These are the activations of a small neural network, seen along a few directions. Each row is one input.
Each table varies a few parts of the input and shows all the possible inputs, shuffled.
Descriptions start from the smaller parts, as in this example, which fits no table here: ring(8) and (point or line(9) or (values(3) and line(4))).
Shared parts are said once, and a part with two or three values counts as separate values.

Other details of the inputs shift rows strongly along two fixed directions, in all tables alike. That doesn't count.

A family of inputs:
R1: [-0.45 -0.22  0.94 -0.33  0.83  0.36  0.95  0.45 -0.28 -0.29 -0.45]
R2: [-0.45 -0.17  1.17  0.26  0.59  0.21  0.84  0.72 -0.14 -0.15 -0.25]
R3: [-0.18 -0.65  0.90 -0.26  0.07 -0.55  0.79 -0.22 -0.53 -0.14  0.17]
R4: [ 0.23 -0.10 -1.71 -0.59 -0.88  0.96 -1.73  0.05  1.10  0.35  0.66]
R5: [-0.66 -0.09  0.47 -0.11  0.81 -0.18  1.16  0.51 -0.68 -0.09  0.10]
R6: [ 0.49 -0.43  0.51  0.21  0.99 -0.56  0.58 -0.61 -0.11 -0.59 -0.21]
R7: [-0.90  0.74 -1.81 -0.28 -0.57  1.12 -1.54  0.69  0.42  0.53  0.92]
R8: [-0.52 -0.03  0.64  0.28  0.63 -0.25  1.13  0.76 -0.43 -0.11  0.19]
R9: [-0.42  0.54 -1.68 -0.08 -1.02  1.69 -1.36  0.54  0.75  0.07  0.54]
R10: [-0.45 -0.31  0.74  0.57  0.21  0.19  1.17  0.42 -0.61 -0.21 -0.02]
R11: [-0.27  0.70 -1.55 -0.16 -0.64  0.67 -2.22 -0.66  0.46  0.01  0.82]
R12: [ 0.37 -0.94  0.60 -0.30  0.45 -0.41  0.92 -0.14 -0.09 -0.16 -0.08]
R13: [ 0.24 -0.15  1.06 -0.22  0.15 -0.46  0.72 -0.24 -0.13 -0.88 -0.01]
R14: [-0.31  0.59 -1.39 -0.73 -1.05  0.85 -2.01 -0.38  0.49 -0.07  0.80]
R15: [ 0.59 -0.38  0.67  0.62  0.81 -0.64  0.53 -0.37  0.10 -0.59 -0.10]
R16: [-0.53 -0.09  0.42 -0.29  0.86 -0.10  1.22  0.49 -0.58 -0.22  0.00]
R17: [-0.60  0.64 -1.27 -0.35 -0.62  1.65 -1.75  0.76  0.97  0.28  0.39]
R18: [ 2.67  5.48 -1.26 -0.35 -3.43 -2.12  1.64  0.34 -1.34  5.00 -7.48]
R19: [-0.05 -0.16  1.20  0.27 -0.01 -0.67  0.55 -0.18 -0.40 -0.53  0.26]
R20: [-0.34 -0.19  1.00 -0.18  0.77  0.36  0.95  0.58 -0.12 -0.34 -0.44]
R21: [-0.30  0.21 -1.31 -0.31 -1.38  0.75 -1.89  0.11  0.76  0.41  1.00]
R22: [ 0.60 -0.40  0.57  0.36  0.93 -0.56  0.58 -0.49  0.04 -0.65 -0.20]
R23: [ 0.37 -0.89  0.83  0.29  0.21 -0.56  0.82  0.13  0.04 -0.03  0.12]
R24: [ 0.19 -0.91  0.55  0.57  0.74 -0.73  0.54 -0.28 -0.34  0.11  0.02]
R25: [ 0.31 -0.42  0.71  0.84  0.77 -0.77  0.41 -0.42 -0.22 -0.30  0.07]
R26: [-0.83  0.46 -1.71  0.02 -1.00  1.56 -1.49  0.35  0.24  0.44  0.71]
R27: [-0.24  0.00  0.60  0.05  0.67 -0.11  1.25  0.81 -0.11 -0.41  0.02]
R28: [-0.63 -0.20  1.15  0.30  0.60  0.15  0.78  0.64 -0.39  0.01 -0.17]
R29: [ 0.50 -0.85  0.63  0.65  0.65 -0.67  0.61 -0.06  0.09 -0.12 -0.04]
R30: [ 0.18 -0.45  0.65  0.72  0.84 -0.77  0.40 -0.56 -0.41 -0.22  0.06]
R31: [ 0.41 -0.04  0.85  0.16  0.62 -0.55  0.57 -0.53 -0.06 -0.93 -0.09]
R32: [ 0.25 -0.58  0.92 -0.37  0.06 -0.40  0.93 -0.03 -0.01 -0.51  0.00]
R33: [-0.18 -0.64  1.00  0.00 -0.04 -0.62  0.75 -0.10 -0.47 -0.09  0.26]
R34: [ 0.12 -0.11  0.78  0.08  0.69 -0.61  0.50 -0.74 -0.47 -0.69 -0.01]
R35: [ 0.05 -0.98  0.64 -0.05  0.40 -0.55  0.79 -0.21 -0.45  0.16  0.10]
R36: [ 2.37  5.41 -1.34 -0.43 -3.36 -2.18  1.57  0.13 -1.75  5.25 -7.40]
R37: [-0.27 -0.28  0.76  0.53  0.19  0.25  1.23  0.50 -0.36 -0.37 -0.10]
R38: [-0.13  0.75 -1.38  0.22 -0.81  0.61 -2.25 -0.40  0.71 -0.01  0.92]
R39: [ 0.17 -0.47  0.55  0.46  0.94 -0.71  0.44 -0.68 -0.47 -0.27 -0.03]
R40: [-0.19 -0.22  1.04 -0.11  0.16 -0.60  0.58 -0.43 -0.65 -0.51  0.17]
R41: [ 0.06 -0.96  0.74  0.21  0.30 -0.62  0.74 -0.09 -0.39  0.21  0.19]
R42: [ 0.25 -0.08 -1.97 -0.37 -0.38  0.85 -1.93 -0.26  0.99  0.31  0.49]
R43: [-0.12  0.23 -1.29 -0.35 -1.39  0.81 -1.83  0.19  1.00  0.25  0.92]
R44: [-0.77 -0.26  0.98 -0.08  0.78  0.22  0.81  0.38 -0.63  0.03 -0.27]
R45: [-0.48  0.79 -1.88 -0.64 -0.48  1.33 -1.36  0.77  0.87  0.10  0.66]
R46: [ 0.13 -0.61  0.86 -0.51  0.12 -0.40  0.93 -0.15 -0.17 -0.46 -0.01]
R47: [-0.89  0.55 -1.45 -0.70 -0.43  1.67 -1.77  0.44  0.51  0.47  0.37]
R48: [ 0.19 -0.93  0.45  0.32  0.84 -0.67  0.58 -0.40 -0.40  0.06 -0.06]
R49: [-0.84  0.44 -1.81 -0.24 -0.89  1.62 -1.45  0.23  0.18  0.38  0.62]
R50: [ 0.23 -0.13  1.16  0.04  0.03 -0.54  0.67 -0.13 -0.08 -0.82  0.09]
R51: [-0.18 -0.20  1.14  0.14  0.06 -0.67  0.53 -0.32 -0.58 -0.45  0.25]
R52: [-0.12  0.63 -1.38 -0.80 -1.06  0.91 -1.94 -0.30  0.75 -0.25  0.72]
R53: [ 0.05  0.34 -1.88 -0.16 -0.27  0.74 -2.15 -0.63  0.67  0.16  0.61]
R54: [-0.34 -0.01  0.66  0.23  0.61 -0.19  1.19  0.84 -0.19 -0.27  0.11]
R55: [-0.27 -0.32  0.53 -0.06  0.43  0.41  1.34  0.23 -0.50 -0.50 -0.30]
R56: [-0.07 -0.17 -1.78 -0.67 -0.81  0.90 -1.80 -0.16  0.69  0.59  0.74]
R57: [-0.34 -0.05  0.43 -0.36  0.86 -0.03  1.29  0.58 -0.32 -0.41 -0.09]
R58: [-0.05 -0.65  0.85 -0.45  0.13 -0.47  0.86 -0.24 -0.43 -0.27  0.08]
R59: [ 0.36 -0.05 -1.91 -0.22 -0.44  0.85 -1.93 -0.14  1.15  0.25  0.50]
R60: [ 0.23 -0.56  1.03 -0.10 -0.06 -0.49  0.88  0.09  0.04 -0.45  0.09]
R61: [ 0.40 -0.02  0.96  0.43  0.50 -0.63  0.52 -0.42 -0.01 -0.87  0.01]
R62: [ 0.22 -0.08 -1.61 -0.32 -1.00  0.88 -1.78  0.17  1.16  0.41  0.76]
R63: [ 0.32 -0.87  0.61  0.70  0.67 -0.73  0.55 -0.14 -0.15  0.04  0.03]
R64: [ 0.13 -0.14  1.22  0.22 -0.03 -0.61  0.61 -0.10 -0.15 -0.69  0.18]
R65: [ 0.30 -0.02  1.02  0.61  0.44 -0.70  0.46 -0.39 -0.08 -0.74  0.10]
R66: [-1.01  0.57 -1.30 -0.25 -0.60  1.52 -1.88  0.57  0.47  0.65  0.55]
R67: [-0.01 -0.09  0.93  0.53  0.53 -0.76  0.39 -0.61 -0.51 -0.50  0.17]
R68: [ 0.30 -0.07  0.79  0.01  0.68 -0.55  0.57 -0.65 -0.22 -0.87 -0.10]
R69: [ 0.32 -0.93  0.40  0.13  0.90 -0.58  0.65 -0.42 -0.30 -0.07 -0.16]
R70: [ 0.24  0.42 -1.64  0.37 -0.52  0.66 -2.18 -0.27  1.06  0.11  0.73]
R71: [ 0.19 -0.92  0.81  0.33  0.23 -0.62  0.76  0.05 -0.20  0.13  0.20]
R72: [ 0.35 -0.03 -1.80  0.04 -0.56  0.77 -1.98 -0.02  1.21  0.31  0.59]
Each input here is: ring(8) and (values(3) or ring(6)).
Q: The inputs of R30 and R25 match in every part but the ring(8) part. If R41 is changed in the same way as R30 into R25, which row does it become?
A: R71
Q: The inputs of R20 and R47 match in every part but the ring(8) part. If R18 is changed in the same way as R20 into R47, which row does it become?
A: R36
Q: Change only the values(3) part in R8. List by row number the other rows that result.
A: R10, R28
Q: Which other rows agree with R15 in the ring(8) part? List them by row number.
A: R9, R17, R27, R50, R60, R61, R62, R72
Q: Change only the ring(8) part in R14. List by row number the other rows that result.
A: R13, R19, R40, R50, R51, R52, R64
Q: Start at R65 and move only the ring(8) part, one step at a time. The first step leads to R38. Which rows follow, in order?
A: R67, R11, R34, R68, R31, R61

A family of inputs:
R73: [-1.58  0.82 -0.88 -0.47 -0.25  1.27 -1.20  0.38 -0.24 -0.16  1.04]
R74: [ 0.45  0.30 -1.00  1.30  0.28  0.08 -2.17 -0.78  1.12 -0.67  1.04]
R75: [-0.17 -0.87 -1.24  0.44 -0.02  1.12 -1.15  0.90  1.09  0.82  0.87]
R76: [-0.37 -0.27 -0.73 -0.60 -1.17  0.26 -1.56 -0.83  0.15 -0.01  1.52]
R77: [-0.70 -1.00 -1.51 -0.16  0.27  1.03 -1.26  0.18  0.25  1.07  0.89]
R78: [ 0.83 -1.39  4.15  0.83  0.82 -2.53  3.84 -0.25 -1.13 -1.05 -0.40]
R79: [ 0.26 -0.62  4.15 -0.33  1.35 -1.65  3.99 -0.26 -1.44 -1.94 -1.16]
R80: [-1.32 -0.02 -1.55  0.00  0.22  1.57 -0.94  0.47 -0.20  0.45  0.78]
R81: [ 0.05  0.19 -1.25  0.68  0.60  0.02 -2.34 -1.43  0.17 -0.42  1.08]
R82: [ 0.47 -1.07 -1.48 -0.81 -0.40  0.55 -1.25 -0.13  1.08 -0.09  0.73]
R83: [ 0.61  0.05 -1.30  0.24  0.88  0.37 -1.98 -1.24  1.11 -1.27  0.89]
R84: [-0.84  0.89 -1.00 -0.95 -0.09  1.58 -0.90  0.63  0.60 -0.82  0.65]
R85: [-1.06  0.93 -0.60  0.13 -0.54  1.36 -1.08  1.11  0.60 -0.43  1.04]
R86: [ 0.93 -2.26  3.51  1.09  1.43 -2.55  3.85  0.21 -1.04 -0.48 -0.78]
R87: [ 2.96  8.23 -1.61 -1.04 -5.72 -3.42  0.32 -0.42 -2.15  7.01 -9.39]
R88: [ 0.41 -2.38  3.24  0.49  1.72 -2.64  3.74 -0.51 -1.89 -0.21 -0.78]
R89: [ 0.05 -0.90 -1.64 -0.63  0.42  1.33 -0.96  0.42  1.08  0.44  0.47]
R90: [-0.64  0.66 -0.06 -0.08 -1.38  1.00 -1.48  0.36  0.68 -0.77  1.14]
R91: [ 1.05 -1.44  3.75 -0.25  1.27 -2.31  4.02 -0.72 -1.13 -1.45 -0.79]
R92: [-0.58  0.04 -1.66 -0.48  0.39  1.89 -0.64  0.71  0.64 -0.21  0.39]
R93: [-0.79  0.10 -1.28  0.59 -0.07  1.66 -0.83  1.19  0.64  0.20  0.76]
Q: The inputs of R73 and R84 match in every part but one. If R88 is changed in the same way as R73 into R84, which row does it become?
A: R82
Q: What do these inputs look like to the network?
A: values(3) and (point or ring(6))
Q: Change only the values(3) part in R79. List by row number the other rows that result.
A: R87, R90
Q: Which other rows agree with R86 in the values(3) part? List them by row number.
A: R74, R75, R78, R85, R90, R93
